These are the activations of a small neural network, seen along a few directions. Each row is one input.
Each table varies a few parts of the input and shows all the possible inputs, shuffled.
A made-up example of a description, with smaller parts first: one of 8 places around a ring, together with either a single point or one of 9 places around a ring or (one of 3 separate values, together with one of 4 places along a line).
Shared parts are said once, and a part with two or three values counts as separate values.

Other details of the inputs vary at random and push rows far along two fixed directions, the same in every table; ignore that.

A family of inputs:
r1: |   8 |  10 |  10 |  -1 |   0 |   8 | -21 | -69 |   8 |  17 | -42 |  20 |
r2: |  28 |  -7 | -18 |  17 | -13 |  31 |  59 | -19 |  27 |  10 |  -2 |  10 |
r3: | -10 |  -3 |  23 |  -3 |   6 | -20 |  22 |  21 |   1 |  -6 |  19 | -19 |
r4: |  -1 |  33 |  36 | -25 |   3 |  -8 | -57 | -13 | -20 |   2 |  -7 | -11 |
r5: |  -3 |   6 |  25 |  -7 |  -7 | -18 |   0 |  43 | -25 | -14 |  27 | -10 |
r6: |  11 |  20 |   8 | -34 | -11 | -19 | -52 | -19 |   2 |   4 | -14 | -27 |
r7: |   1 |   1 |   7 |  -4 | -22 | -43 |  -1 |  41 | -30 | -16 |  24 | -20 |
r8: |   0 |  12 | -36 |  29 |  -5 |  24 | -53 | -57 |  15 |   8 | -25 |   5 |
r9: | -3 | -5 | 21 |  6 | -5 |  5 | 21 | 14 | -8 | -8 |  9 | 15 |
r10: |  12 |  29 | -10 |  -8 | -32 | -19 | -59 | -14 | -15 |  -6 | -43 |  -9 |
r11: |  -9 | -29 |  10 |  27 |   7 |   5 |  69 |   6 |  20 |   3 |  -6 |  18 |
r12: |   4 |   2 |  10 |  -7 | -13 | -21 |  13 |  17 | -13 |  -1 |  24 | -20 |
r13: |  29 |  29 |  -2 | -12 |  -7 |  20 | -35 | -62 |  14 |  12 | -36 |  -7 |
r14: | -10 | -17 | -26 |  -3 |  38 |  42 |  48 |  17 |   5 |  11 |   5 |  28 |
r15: |  -20 |   19 |  -11 |    5 |   -7 |  -40 | -112 |  -16 |  -30 |  -14 |    1 |  -22 |
r16: | -13 |  -2 |  21 |  -1 |  -1 | -45 |   5 |  51 | -15 | -22 |  17 | -25 |
r17: |  16 |   9 |   5 | -19 |  -4 |   4 | -42 | -55 |  19 |  16 | -40 |   2 |
r18: |   5 |  31 |  22 | -25 |  15 |  23 | -41 | -39 |  22 |  19 | -28 |  17 |
r19: |  -7 |  25 |  32 | -22 |  12 | -25 | -50 | -17 |  -4 |   2 | -17 | -25 |
r20: | -19 |   8 |  -7 | -20 |  34 |  27 | -48 | -48 | -24 |   5 | -41 |  23 |
r21: |   8 |  -7 |   7 |   0 |  -6 |  11 |  50 | -13 |  10 |  12 |  20 |  -2 |
r22: | -13 | -15 | -28 |  16 | -14 | -30 | -34 |  41 |  -9 | -13 |  42 | -31 |
r23: |  2 | -2 | 10 | -2 | -4 | -9 | 28 | 68 |  0 | -9 | 31 |  5 |
r24: | -29 |  -3 |  -5 |  31 |  27 |  15 | -47 | -65 |  27 |  14 | -33 |  17 |
r25: |  2 |  5 | 12 | -8 |  2 | 11 | 33 | 44 | 15 |  3 | 29 |  3 |
r26: |  16 | -23 | -53 |   9 |  17 |  46 |  62 | -16 |   2 |   5 |  -7 |   8 |
r27: |  11 | -12 |  -4 |  -7 | -19 | -20 |  24 |  36 |   3 |  -4 |  23 | -20 |
r28: | -22 |  -9 | -15 |  28 |   8 |   9 |  -5 |  42 |   9 |  -5 |  46 |   7 |
r29: | -13 |  -4 |  20 |  -3 |  -1 | -32 |  23 |  48 |  -7 | -15 |  28 | -25 |
r30: |  -8 |  10 |  11 |  -7 | -13 | -25 |  -4 |  74 | -14 | -17 |  20 |   0 |
r31: | -10 |  -2 | -25 | -18 |  25 |  16 | -34 | -65 | -19 |   6 | -45 |  14 |
r32: |   9 | -10 |  -3 |  -7 | -24 | -32 |   4 |  46 |  -8 |  -9 |  14 | -22 |
r33: |   9 |  11 |   2 | -18 | -21 | -42 | -72 |  -2 | -16 | -10 | -34 | -10 |
r34: |  20 |  25 |  -9 |  -3 | -19 |   9 | -41 | -52 |   6 |   7 | -52 |   8 |
r35: | -19 | -41 | -20 |  15 |  48 |  42 |  79 | -27 |  16 |  14 | -11 |  24 |
r36: |   0 |  -3 |   4 |   3 | -24 | -46 |   6 |  48 | -31 | -19 |  20 | -17 |
r37: |   9 | -21 |  16 |  23 |  16 |  62 |  85 | -46 |  37 |  29 |   1 |  47 |
r38: |   9 | -12 |   6 |  13 |  16 |  50 |  69 | -13 |  45 |  19 |  -1 |  46 |
r39: |  -5 | -11 |  18 |  10 | -13 | -16 |  27 |  56 | -24 | -22 |  27 |   4 |
r40: |  -3 | -26 | -40 | -16 |  12 |  -1 |  19 |  27 | -18 |  -5 |  10 | -15 |
r41: | -14 | -35 | -13 |  59 |  26 |  62 |  52 | -44 |  36 |  11 |  20 |  49 |
r42: |  23 |  14 |  -8 |  -8 | -25 | -12 |  10 |  30 |  -9 | -12 |  24 | -33 |
Description of these inputs: one of 6 places along a line, together with either one of 2 separate values or one of 5 places along a line.
- The inputs of r11 and r33 match in every part but the place on the line of 6. If r29 is changed in the same way as r11 into r33, which row does it become? => r27
- The inputs of r7 and r34 match in every part but the place on the line of 6. If r1 is changed in the same way as r7 into r34, which row does it become? => r2
- Which other rows does r20 become when the choice among 2 separate values takes its other values? List them by row number. => r41
- Which other rows does r37 become when the place on the line of 5 takes its other values? List them by row number. => r4, r5, r9, r39
- List by row number the other rows that have the place on the line of 6 in common with r25. => r14, r18, r23, r28, r30, r38

A family of inputs:
r43: |  22 |  27 |  19 | -31 | -18 | -10 | -17 |  12 |  -4 |  -1 | -11 |  -9 |
r44: |  -6 |   7 |   5 |   6 |  17 |  34 | -28 | -60 |  17 |  19 | -39 |  41 |
r45: |  -7 |   6 |   6 |  -6 |  29 |  22 | -35 | -64 |  13 |  19 | -43 |  23 |
r46: |   4 |   9 |  32 | -11 | -25 | -46 |   4 |  57 | -17 | -19 |  22 | -20 |
r47: |  -3 |  13 |  -5 |   1 |  -8 |  -6 | -51 | -12 |   1 |   2 | -16 |   2 |
r48: | -12 |  16 |  10 |  -9 |   5 |  -5 | -53 | -11 | -13 |   0 |  -9 |   2 |
r49: | -10 | -14 |   1 |  -1 |  13 |  -7 |  26 |  43 |  -9 |  -8 |  33 |  -9 |
r50: |  -2 |   1 | -12 |  -5 |  14 |  25 | -25 | -65 |  11 |  13 | -52 |  25 |
r51: |  -3 |   2 | -10 | -11 | -19 | -45 | -23 |  65 | -42 | -26 |  37 | -48 |
r52: |  -3 | -13 | -10 |  14 | -10 | -10 |  24 |  33 |   4 |  -4 |  39 | -18 |
r53: |  -1 |  -2 | -13 |  -8 | -19 | -39 | -17 |  67 | -39 | -25 |  33 | -38 |
r54: |   6 |  11 | -13 |   5 |   6 |  16 | -36 | -69 |  16 |  13 | -41 |  17 |
r55: |   8 |   7 | -16 |  10 |   6 |  25 | -28 | -67 |  20 |  15 | -46 |  31 |
r56: |   1 |  13 | -13 |  -2 | -11 | -20 | -36 |  11 | -14 | -11 |   3 | -13 |
r57: | -12 |   0 | -10 | -19 | -12 | -42 | -16 |  67 | -39 | -27 |  33 | -39 |
r58: |   2 | -25 | -15 |  26 |  -3 |  15 |  56 |  14 |  23 |   6 |  31 |   4 |
r59: | -13 |  16 |   9 |  -8 |   4 |  -4 | -51 |  -8 | -12 |   0 | -10 |   6 |
r60: |   4 | -33 |  -9 |  44 |  17 |  58 |  89 | -31 |  48 |  16 |  10 |  38 |
r61: |   5 | -19 | -16 |   7 |  -7 |  -8 |  30 |  30 | -13 | -10 |  31 | -21 |
r62: | -13 |   8 |   6 |  -2 | -13 | -39 | -24 |  64 | -27 | -26 |  47 | -42 |
r63: |  -3 | -20 |  -4 |  28 |   4 |  18 |  54 |  15 |  18 |  -2 |  32 |   4 |
r64: |   0 | -33 |  -5 |  33 |  22 |  56 |  87 | -30 |  37 |  21 |  15 |  42 |
r65: | -13 |  17 |   1 | -18 |   9 | -15 | -51 | -10 | -24 |  -1 | -22 | -13 |
r66: | 29 | -6 | 10 | -5 | -9 | 24 | 80 | 12 | 24 | 10 | 15 |  5 |
r67: |   6 |  19 |  35 | -12 | -14 | -24 | -28 | -16 |   1 |   1 | -27 |   2 |
r68: |   8 |   0 | -15 |   6 |   7 |  28 | -28 | -64 |  12 |  16 | -52 |  28 |
r69: |  11 |  14 |  33 |  -4 |  -3 |   3 | -15 | -67 |  23 |  18 | -51 |  22 |
r70: |  26 |  26 |  20 | -25 |  -2 |  23 | -16 | -62 |  22 |  22 | -49 |  15 |
r71: |   2 | -25 | -16 |  28 |  -3 |  20 |  59 |  14 |  24 |   6 |  27 |  11 |
r72: | -13 |  13 |   8 | -17 |  16 | -10 | -52 |  -5 | -13 |  -2 | -18 |  -1 |
r73: |   1 | -39 |  -9 |  30 |  33 |  60 |  95 | -25 |  41 |  21 |   2 |  49 |
r74: |  26 |   4 |  13 | -15 | -16 |   3 |  52 |  34 |   7 |   0 |  20 |  -6 |
r75: |  -5 | -22 | -11 |  11 |  14 |  12 |  63 |  16 |   0 |   3 |  23 |   0 |
r76: |   0 |  13 | -10 |  -6 | -10 | -26 | -42 |   5 | -16 | -10 |   7 | -23 |
r77: |  -6 | -21 |   0 |  17 |  10 |  19 |  55 |  14 |   8 |   4 |  37 |  10 |
r78: |   6 |  19 |  36 | -13 | -14 | -25 | -30 | -19 |   0 |   1 | -27 |  -1 |
r79: | -12 |  15 |  -1 | -15 |   8 | -11 | -44 |  -6 | -21 |  -1 | -24 |  -5 |
r80: |  21 |  27 |  22 | -35 | -17 | -15 | -20 |   6 |  -7 |   1 |  -7 | -23 |
r81: |   9 | -30 | -22 |  20 |   0 |  17 |  60 |  12 |   6 |   0 |  21 |   3 |
r82: |  -8 |  17 |   5 |   2 |  -1 |  -5 | -51 |  -6 |  -3 |  -6 | -13 |   2 |
r83: |   0 |   8 |  -6 |   9 |   4 |  20 | -39 | -64 |  24 |  19 | -40 |  21 |
r84: |  -6 | -18 | -15 |  -2 |  -1 |  -9 |  32 |  35 | -13 | -13 |  27 | -17 |
r85: | -16 |   6 |  -3 | -15 |  -5 | -40 | -14 |  70 | -42 | -21 |  32 | -37 |
r86: | -11 |  12 |   6 | -13 |  15 |  -5 | -47 |  -3 | -10 |  -2 | -20 |   7 |
r87: |   1 |  17 | -11 |  -5 |  -7 | -16 | -51 | -14 | -10 |  -5 | -13 |  -9 |
r88: |  -9 |   5 | -11 | -14 |  -3 | -15 | -30 |  13 | -20 | -12 |  -9 |  -9 |
r89: | -10 |   6 |  -7 | -20 |  -2 | -23 | -38 |   6 | -24 | -11 |  -4 | -24 |
r90: |  12 | -18 |  25 |  13 | -10 |  -2 |  76 |   7 |  21 |   4 |  17 |   6 |
r91: |  -6 | -10 |  -2 |  20 |  -3 |   2 |  30 |  37 |   4 | -11 |  35 |  -4 |
r92: |  -5 | -23 | -14 |  16 |  12 |  21 |  66 |  20 |   5 |   3 |  14 |  14 |
- What is each input in this table made of? => one of 5 places along a line, together with either one of 2 separate values or one of 8 places around a ring
- The inputs of r47 and r71 match in every part but the place on the line of 5. If r82 is changed in the same way as r47 into r71, which row does it become? => r91
- The inputs of r83 and r52 match in every part but the place on the line of 5. If r85 is changed in the same way as r83 into r52, which row does it become? => r75
- List by row number the other rows that have the place on the line of 5 in common with r63. => r49, r51, r54, r58, r64, r65, r69, r70, r84

A family of inputs:
r93: |  15 | -20 | -16 |  48 | -26 |  10 |  66 |  36 |  21 |  -6 |  75 | -18 |
r94: |  44 |  27 |   9 | -42 | -11 |  37 | -21 | -74 |  27 |  30 | -77 |  31 |
r95: | -32 |  17 |  53 |  11 |   4 | -34 | -64 |  28 |   4 | -12 |  33 |   9 |
r96: |  -5 | -12 |   9 |  37 | -42 | -47 |   0 |  46 | -13 | -23 |  45 | -28 |
r97: |  -16 |   -4 |  -34 |   -3 |   42 |   35 |  -66 | -103 |    6 |   21 |  -83 |   18 |
r98: |   6 | -49 | -76 |  35 |  33 |  81 | 118 |  -2 |  26 |   8 |  17 |  45 |
r99: |  16 |  34 |  30 | -62 | -28 | -74 | -48 |  55 | -42 | -15 |   1 | -63 |
r100: |  28 | -23 |  21 |  -4 | -13 |  -3 | 107 |   0 |  13 |  14 |  -2 |  17 |
r101: |  -7 |   6 |  71 | -15 |  16 |   6 |  64 |  46 |   6 |   1 |  18 |  15 |
r102: | -13 | -14 | -44 |  -5 |  10 |  -6 |   0 |  58 | -47 | -25 |  47 | -43 |
r103: | -62 |  -3 |  11 | -13 |  42 | -17 | -29 |  63 | -41 | -14 |  35 |   1 |
r104: |    9 |   43 |  -16 |    8 |  -24 |    3 | -102 |  -61 |   27 |    4 |  -47 |   15 |
r105: |   1 |  20 |   7 |  18 | -19 | -20 | -90 | -50 |  12 |   9 | -33 | -12 |
r106: | -10 | -55 | -39 |  40 |  40 |  60 |  68 | -69 |  19 |  19 | -38 |  47 |
r107: |  26 |  35 |  14 | -53 | -23 | -32 |  -1 |  27 | -18 | -11 |   9 | -33 |
- The inputs of r106 and r96 match in every part but one. If r103 is changed in the same way as r106 into r96, which row does it become? => r95
- What is each input in this table made of? => one of 3 separate values, together with either a single point or one of 4 places along a line
- List by row number the other rows that have the choice among 3 separate values in common with r94. => r99, r100, r101, r107
